0.19,0.12,0.22,0.09,-0.02,0.01,0.20,-0.16,0.11,0.02,0.03,0.18
The entry just right of 0.01? 0.20
The entry just left of 0.09? 0.22
The smallest entry is -0.16
The entry just right of 0.11? 0.02

B =
array([ 16,  16, -12, -32, -40,  23, -10, -78,  17,  12, -37, -11, -24,
        -2, -12])
The 2nd smallest entry: -40
Which number is the second entry?
A: 16
The 2nd entry from the end -> -2
Which number is the third entry from the right?
A: -24
Which number is the entry just left of -40?
A: -32
The last entry is -12
The entry at the centre: -78
The third entry from the left -> -12
Which number is the entry just left of the centre entry?
A: -10

-0.110   0.190   0.139   0.206   0.167   0.049  -0.052  -0.100   0.206  -0.087   0.173  -0.146   0.025  -0.077   0.162
Report the entry just right of the centre entry.
A: 0.206
The entry just left of -0.146 -> 0.173
The entry just right of -0.077 -> 0.162
The minimum -> -0.146
The entry just left of 0.162: -0.077

grid =
array([[-49, -25, -38,  25],
       [ 61,  10,  29,  19],
       [-50, -27,   4,  67],
       [-69,  12, -28, -37]])
Counting starts at 0.
Report the entry just right of 10.
Answer: 29
Report the entry at row 2, column 1.
Answer: -27
Report the entry at row 1, column 0.
Answer: 61
Report the entry at row 0, column 2.
Answer: -38
Report the entry just right of 61.
Answer: 10
The top-right entry -> 25
Report the entry at row 2, column 0.
Answer: -50
The entry at row 0, column 1 -> -25
The bottom-left entry: -69
The entry just right of 29 -> 19
The entry in row 0 and column 0 -> -49

Questions about the grid below.
1) What is the entry just left of -35.712?
2) What is the entry just left of 24.498?
[[ -10.957 -123.748  -35.712   89.333  -51.683  -32.608  124.112  -25.674
   180.079 -105.581  123.289 -104.732  -83.396   -4.017   21.067]
 [ -40.804  -22.441  117.642   -6.410    8.135  -42.122  -97.585    9.536
   -92.903   17.514  -99.280   22.237  -29.349   24.498   24.737]
 [-155.051  -90.403 -157.514   99.574 -149.076 -193.739 -102.724  145.043
    12.622  -25.214 -103.421  -66.270  -61.059  172.895  184.176]]
1) -123.748
2) -29.349

data =
[[-41 -41   1   9 -32 -18 -27 -12 -11 -31]
 [-28 -25   0  -9 -13  -7 -18  -4  -2   1]
 [-19   4 -11 -10  20  12  -5 -20 -21 -44]
 [-22 -16  -4  -2 -11 -13 -21  -9 -10  -2]
 [-22 -15  -3 -10  -6  -6 -16  -6  -5   2]
 [-19   2  -8 -15  19  12  -5 -14 -15 -30]
 [-20 -13  -2 -15  -3  -4 -14  -2  -1  14]
 [-38 -37   1   5 -28 -16 -25 -10  -9 -24]
 [-21 -17   1 -21  -6  -3 -14   4   6  29]
 [-29 -22  -4   5 -16 -13 -22 -14 -15 -23]
 [-27 -20  -3  -4 -10  -8 -18 -10  -9 -13]
 [-22  -4  -6 -15  13  10  -6 -12 -12 -26]
 [-16  -8  -3 -20   2  -2 -12   0   1  24]
 [-27 -17  -6   5 -11 -12 -21 -17 -18 -29]
 [-26 -16  -6   2  -8  -8 -19 -16 -17 -29]]
Counting starts at 0.
Report the entry in row 1 and column 0.
A: -28
The entry in the bottom-right corner -> -29
Report the top-right entry.
A: -31
The entry in row 0 and column 0 -> -41
Report the entry in row 2 and column 0.
A: -19
The entry directly above the smallest entry: 1
Report the entry in row 0 and column 2.
A: 1
The entry at row 0, column 1 -> -41
Report the entry in the bottom-left corner.
A: -26
The entry directly above 14 is -30
Report the entry just left of -30.
A: -15
The entry in row 1 and column 2: 0
The entry directly below the largest entry is -23
Report the entry just left of the largest entry.
A: 6
Report the maximum.
A: 29
Report the entry in row 2 and column 2.
A: -11

Questions about the table below.
1) Report the entry just right of 57.
2) Report the entry just left of 57.
array([[ -1,  -3,  -5,  41, -11,  -9,  34, -18,   4,  -7,  -9,  -4,  -7,
        -12, -16, -75],
       [ -6,  58,   2,  49,   8,  20,  -6, -18,   5, -35, -24,  31, -10,
         -5, -13,  -1],
       [  2,  55,  11,  30,   4,  30, -12, -18,  16, -36, -23,  33, -18,
          7,   0,  27],
       [ 21, -18,  26, -43,  -6,  22,  -1, -18,  32, -32, -13,   8, -28,
         19,  41,  22],
       [ 17, -38,  21, -54,   0,   8,   2, -18,  23, -32, -11,  -3, -20,
          8,  43,  -6],
       [ 19,  11,  25, -22,  -6,  32,  -6, -18,  32, -33, -16,  20, -29,
         22,  30,  40],
       [ -9,  46,  -5,  57,   7,   7,   6, -18,  -1, -30, -23,  22,  -5,
        -14, -21, -34],
       [ -7,  23,  -7,  53,   0,  -4,  21, -18,  -2, -21, -17,  10,  -3,
        -17, -22, -62],
       [ 11,  37,  20,   4,  -2,  34, -11, -18,  26, -35, -20,  29, -25,
         18,  15,  43]])
1) 7
2) -5

Questions about the table below.
1) Read off the 2nd largest entry.
2) Read off the third entry from the end, reading row by row.
3) Read off the entry just right of the centre entry.
4) Read off the first entry, reading row by row.
5) Read off the entry just left of the smallest entry.
6) Read off the last entry, reading row by row.
7) Read off the third entry on the main diagonal.
8) Read off the maximum.
0.05,0.04,0.16,0.02,0.02,-0.03,-0.12,0.09,-0.08,0.01,-0.11,0.00,-0.06,0.02,-0.08
-0.12,-0.04,-0.17,0.04,-0.19,0.14,0.26,-0.05,0.03,-0.01,0.19,0.11,-0.06,-0.05,0.10
0.00,-0.07,0.05,0.01,-0.06,0.04,0.07,0.05,-0.03,0.02,-0.02,0.05,0.00,0.01,0.03
1) 0.19
2) 0.00
3) 0.03
4) 0.05
5) 0.04
6) 0.03
7) 0.05
8) 0.26

-251	-92	-838	19	-456	441	33	-729	-673	-315
-450	-738	-929	-190	-55	107	17	-8	-122	-295
-689	-457	-220	-524	310	-723	171	204	-245	16
-462	-37	82	-142	-799	-376	-914	-233	-291	329
-594	16	-823	164	-314	-429	388	-387	192	-304
117	-117	-483	248	24	-208	-912	-419	-768	-549
-75	-426	-570	-91	-298	-718	504	-153	-455	-695
-75	-203	104	-211	31	-541	-653	-263	-283	-43
Give the entry just left of -92.
-251
The entry directly below the largest entry: -653
The entry directly above the smallest entry is -838
The largest entry in the first column -> 117
The entry directly above -914 is 171
Give the 4th entry, reading row by row.
19
The entry just left of the smallest entry -> -738
The top-right entry -> -315
The second largest entry is 441
The entry just right of -245 -> 16
Give the second entry on the diagonal from the top-right corner.
-122
Give the entry just left of -457.
-689
The entry just left of -419 is -912
Give the entry in the bottom-right corner.
-43
Give the entry just left of the largest entry.
-718
Give the entry directly above -263.
-153
Give the entry just right of -91.
-298
The entry directly above -8 is -729
The maximum is 504
The top entry of the column that holds the largest entry: 33
The entry just right of 388 -> -387
Give the smallest entry.
-929
Give the entry just left of 441.
-456
Give the first entry in the row that holds the largest entry.
-75
Give the entry in the bottom-left corner.
-75
The second entry from the end, reading row by row is -283
The entry directly below 310 -> -799
Give the entry directly above -426.
-117
The entry directly above -291 -> -245
The first entry in the row that holds the smallest entry -> -450

Questions about the table below. Indices start at 0.
1) Give the entry at row 2, column 0.
2) Give the bottom entry of the column that holds the smallest entry.
3) Give the entry in the top-left corner.
4) Give the entry in row 1 and column 0.
5) Give the entry at row 2, column 1.
6) Give the entry directly above the smallest entry.
7) Give the entry just right of -66.
8) Give the entry just right of -51.
array([[ -7, -73, -49,  -1, -28],
       [ -7, -71, -39,   8, -28],
       [ -4, -73, -39,   0, -11],
       [  3, -73, -24,  -1, -24],
       [ -7, -66, -39,  -1,   8],
       [ -7, -85, -51,  -1, -28],
       [ -7, -73, -39,  -1, -28],
       [ -7, -73, -28,  -1, -32],
       [-11, -86, -49,  -6, -28]])
1) -4
2) -86
3) -7
4) -7
5) -73
6) -73
7) -39
8) -1

a = 79	61	52	25	35	79	37	66	36	61	53	82
Read off the entry just right of 37.
A: 66
The entry just left of 53 is 61
Read off the entry just right of the smallest entry.
A: 35
